A small network was shown many inputs. Here are its activations along a few directions, one row for each input.
In each table, some parts of the input vary, and every possible input appears once, in random order.
Descriptions start from the smaller parts, as in this example, which fits no table here: one of 5 places around a ring, together with either a single point or one of 9 places along a line or (one of 2 separate values, together with one of 6 places along a line).
Shared parts are said once, and a part with two or three values counts as separate values.

Other details of the inputs shift rows strongly along three fixed directions, in all tables alike. That doesn't count.
These rows show it; all are for the same input, with only those details redrawn:
[-10  -3 -16 -33 -12 -22  -4  18  11   8   2 -13  17   0   6]
[ 19 -31   3  42  19  40  -1 -46   2  11  -1  14 -10  -7  -3]
[ 34 -41 -20 -10  18  22  29  20  -3 -15 -22 -24  19  13  -9]
[  7 -21 -18 -18  -1  -2   3   9   6   3  -7 -14  15   0   2]
[  4 -16 -26 -44  -6 -18  10  37   7  -4 -10 -28  26   6   3]
[ 26 -41 -14  18  17  32   7 -20   0   2 -13  -5   4  -3  -2]
[ 21 -12  18  18  23  25  32   2  -1  -9  -1   5   3  21 -19]
[-19  13   9   1  -9 -11 -13 -17  13  21  19  16  -2  -5   5]

A family of inputs:
x1: [-11   2  12  13   3   3 -12 -21  10  17   9  -1  -6  -5  -6]
x2: [-25  31   5  -4 -13  -7 -12  -6  -6  11  17   7  -9 -18   5]
x3: [  0  31  30   7   9  10  35  22 -14 -18  12  13  -6  11 -17]
x4: [  8  21  31  10   5  12  38  16   8 -18   8  20  -6  41 -30]
x5: [ 25 -24 -21  37   5  40  -3 -30 -12  -2 -15   9 -12  -8   3]
x6: [  0  31  17  15  -3   2  18  12  -7 -13   7  20  -9  21 -11]
x7: [ 25 -25 -15  42   8  36  -9 -35 -12  -4 -18  10 -15  -8   5]
x8: [-24  29   6  -2 -12 -10 -15  -7  -7  10  14   7 -10 -18   6]
x9: [-16  28  10   7 -14 -17 -16  -8  -2   0  10  19 -10  -8  12]
x10: [-18  31   7   9 -15 -17 -19 -10   0   3   9  22 -12  -1  11]
x11: [ 19 -24  -4  32  15  35  -5 -32 -18  -4 -13   3 -16 -24   5]
x12: [-19  12  16   2  -4 -18 -17 -16  14  16  15  17  -3  -2   7]
x13: [ 32 -41  -9  16  18  34  18  -6  -7  -4 -11 -12   7   9  -8]
x14: [-23  16  18   2  -2 -16 -17 -13  14  18  13   0  -3  -2  -2]
x15: [ -5  28  20   3   0   5  22  17  -9 -13  11  16  -8   3 -10]
x16: [  4 -16 -27 -44  -6 -18  10  37   7  -5 -10 -28  27   6   3]
x17: [ -6   6   9 -17  -3 -17   9  22   4   0  10  -5  11  18  -3]
x18: [-18 -12 -15 -11 -14 -24 -42 -21  10  23   4  -4   3 -16  23]
x19: [-18  -9 -15 -10  -8 -18 -37 -23  16  23  -2  -8   2 -22  16]
x20: [ -1  12  25   9  12   6  22   5   7  -1  10   5   2  17 -18]
x21: [-22  15  14   2 -10 -14 -18 -12   9  22  21   4  -1   1   0]
x22: [ -6 -20 -19   2  -5   8 -26 -28   9  23  -1 -15   0 -22   6]
x23: [  7  24  42  15  12   1  31  13   9 -22   4  23  -9  46 -26]
x24: [ 12 -30 -25 -24   1  -5   1  15   5  -2 -15 -22  17   0   5]
x25: [ 38 -40 -28 -11  10  21  25  21   1 -24 -35 -23  11  21 -14]
x26: [ -6  19   2 -20  -5 -12  14  29 -11 -13   2  -6   4  -3  -2]
x27: [  7  -6 -42 -48 -19 -24   7  51  -9 -20 -20 -32  22  -1   9]
x28: [-22  17  12   2 -12 -10 -15 -13   9  24  24   5  -1   0  -1]
x29: [ -4  29  26  27  -3   4   4  -8  -6  -7  13  28 -16   3  -2]
x30: [-18 -13 -17 -11 -16 -22 -41 -21  10  26   6  -4   3 -17  22]
x31: [  7   6  30   7  23   0  25  11   7 -12   0  -1   3  24 -18]
x32: [ 24 -25  -8  34  13  31 -10 -32 -14  -4 -16  11 -17 -16   9]
x33: [-21  -6 -10 -11  -8 -21 -38 -20  15  23   0 -15   3 -19  14]
x34: [ -9  24  11 -15   1 -16  10  24 -11 -11   2  -7   1   2  -3]
x35: [ 33 -40 -10  -6  25  13  22  17  -2 -18 -25 -22  15  16  -6]
x36: [  4  33  29  10   7   6  33  24 -12 -21  10  22  -9  20 -16]
x37: [ -6   3 -31 -39 -18 -28 -10  31  -7  -8 -11 -14  10 -10  16]
x38: [-22  14  17   3  -7 -17 -20 -13   9  20  19   4  -3   2   1]
x39: [  4  18  21   5   9   2  22  18 -11 -22   1  10  -6   7  -5]
x40: [ -4 -10 -18  -1  -5  -1 -27 -20 -10   4  -8  -4  -7 -33  21]
x41: [ -9  44  23   1 -10  -8  22  24  -6 -14  16  18  -5  16 -10]
x42: [ -3 -13 -29  -5 -13   3 -26 -16  -9   5  -9  -2  -6 -37  21]
x43: [  5  16  17   3   7   4  23  20 -12 -22   0   8  -5   5  -7]
x44: [ -8  -1  10  14   5   3 -11 -24  11  16   6   6  -5  -7  -2]
x45: [  3  -1 -39 -49 -17 -20   8  49  -9 -14 -14 -24  18  -4   8]
x46: [-22  14  19   3  -4 -20 -21 -13  10  18  17   4  -2   3   2]
x47: [ 27 -41 -12  40  12  39 -13 -48   5   2 -21  11 -18  -3  -1]
x48: [  1  -5 -20 -20  -2  -6  -3  15 -14  -6 -13 -23   5 -15   7]
What is each input in this table made of? -> one of 4 places along a line, together with either a single point or one of 5 places around a ring or one of 6 places along a line
Changing only the place on the line of 4 turns x36 into x45. The same change can be made to x24. Which row results? -> x16
Which other rows agree with x35 in the place on the line of 4? List them by row number. -> x9, x10, x18, x23, x31, x32, x33, x34, x39, x40, x46
Which other rows agree with x30 in the place on the line of 4? List them by row number. -> x7, x11, x12, x14, x19, x29, x37, x38, x43, x47, x48
A walk changes only the place on the ring of 5. It starts at x21 and steps to x17. List the rest of the walk in order. -> x24, x44, x1
